Each row below holds a small network's activations on one input, seen along a few directions.
In each table, some parts of the input vary, and every possible input appears once, in random order.
A made-up example of a description, with smaller parts first: ring(5) and (point or (values(2) and line(4)) or ring(11)).
Shared parts are said once, and a part with two or three values counts as separate values.

Other details of the inputs shift rows strongly along two fixed directions, in all tables alike. That doesn't count.

A family of inputs:
r1: [-30.4, -17.6,   2.8, -71.0,   1.4,  -8.1,  16.0,  -5.6,   4.2, -41.1,
 -11.2, -22.7, -52.6,  -3.3,  55.2,  12.3]
r2: [  9.7, -28.5, -24.4,  10.9,   1.3,   6.5, -27.7,   7.3, -30.3,  10.3,
  11.4, -10.4, -24.6, -17.0,  -5.5,  -1.9]
r3: [-20.2,  -6.7,  20.0, -53.9,  12.6,  -2.8,  15.5, -19.1,  17.5, -42.2,
  -5.2, -15.7, -61.0,  19.2,  59.4,  23.5]
r4: [ 10.0,  -4.2, -50.5,  15.2,  29.4,  11.5, -12.5,  14.3,   0.8,   1.0,
   2.2,   7.9, -24.9,   6.1,  -5.9,  -2.4]
r5: [ -3.9,  -2.9, -28.7,  25.5,   7.6,  12.5, -14.6,  11.8, -15.7,   7.1,
  19.0,   6.1, -42.0,  -7.9, -24.5,   6.1]
r6: [  9.1,  32.5,   9.0,  20.5,  -4.3,  -0.7,   0.2,  19.5,  12.3,  24.2,
  -9.0,  25.7,  72.7,  -2.6, -41.0,  -2.7]
r7: [-34.5,  25.7,  73.8, -33.1, -27.5, -20.1,  32.9, -13.5,  29.3, -23.0,
 -12.5,   4.5,  32.3,  14.6,  36.2,  10.4]
r8: [  7.1,  -3.6, -27.5,  19.2,  14.7,   7.8, -20.4,  19.8, -13.9,   1.1,
  22.0,   8.2, -34.5,  -6.9, -18.5,   9.0]
r9: [ 36.6, -20.8, -18.5,  25.1,  23.9,   4.6,   0.0, -18.7,  -4.7,   5.3,
  18.0, -17.5, -30.7,   9.7,  -7.6,  -5.9]
r10: [-31.0,  30.9,  70.2, -41.9, -17.2, -13.6,  34.2, -16.2,  27.2, -17.8,
 -16.7,   2.8,  36.7,  13.9,  37.7,  14.3]
r11: [ 18.3,  30.8,   6.1,  31.7, -12.0,  -0.8,  30.5,  10.5,  10.3,  14.0,
  -4.7,  15.3,  66.5,   0.2, -45.8, -20.6]
r12: [ 11.1, -31.5, -26.7,   6.7,   8.7,   1.8, -32.3,  11.5, -19.9,   7.0,
   7.7, -15.5, -19.9,  -9.9,  -6.4,  -5.2]
r13: [ 19.7, -16.9,  -8.0,  26.8,  14.4,   4.9, -28.4,  -9.2, -19.7,   8.8,
  17.1,  -0.4, -33.6,   6.4,  -3.5,   7.9]
r14: [-47.6,  38.4,  56.7, -40.2, -26.4, -18.5,  43.0,  14.6,  35.2, -29.6,
  -9.7,  15.9,  33.4,  -0.1,  20.5,  10.8]
r15: [ 15.6,  30.8,  -0.8,  20.9, -11.0,  -2.1,   5.4,  15.4,  19.2,  18.6,
 -19.8,  28.0,  69.3,   2.3, -39.9,  -4.1]
r16: [ 25.6, -15.4, -30.2,  18.3,  24.4,  12.6, -24.8, -12.8,   0.4,   9.5,
   3.3,  -2.4, -24.8,  19.0,   8.8,  -6.1]
r17: [ 24.6, -25.4, -36.4,  10.9,  12.3,   3.8,  -4.3,  -6.0, -20.5,  -0.1,
  10.4, -27.2, -20.8, -14.9,  -9.4, -18.1]
r18: [  7.3,  19.3,  33.7,  46.4, -30.5,  -2.1,  -0.3, -18.9,  -1.3,  37.5,
  -7.1,  22.5,  56.9,   2.1, -34.1, -10.0]
r19: [-37.3, -16.0,  -6.2, -65.8,   2.4,  -5.3,  18.7,  -9.1,   4.7, -38.9,
  -7.3, -20.1, -49.1,  -0.4,  65.0,   1.5]
r20: [ 14.2, -25.9, -30.4,  -2.8,  19.4,   6.2, -30.8,   7.7, -21.9,  12.6,
   3.7, -16.4, -15.6, -10.1,  -5.5,  -1.5]
r21: [ -3.7,   7.1,  15.7,  30.5, -43.6,   1.9,  -0.3,  -3.3, -13.3,  35.8,
 -11.4,  11.3,  66.2, -20.4, -35.3, -17.3]
Description of these inputs: values(3) and (point or line(6)).
Question: The inputs of r13 and r2 match in every part but the values(3) part. If r9 is changed in the same way as r13 into r2, which row does it become?
Answer: r17
Question: Change only the values(3) part in r16. List by row number the other rows that result.
Answer: r4, r19
Question: Start at r5 and move only the line(6) part, one step at a time. The first step leads to r8. Which rows follow, in order?
Answer: r14, r6, r15, r4
Question: Change only the values(3) part in r3. List by row number the other rows that result.
Answer: r1, r15
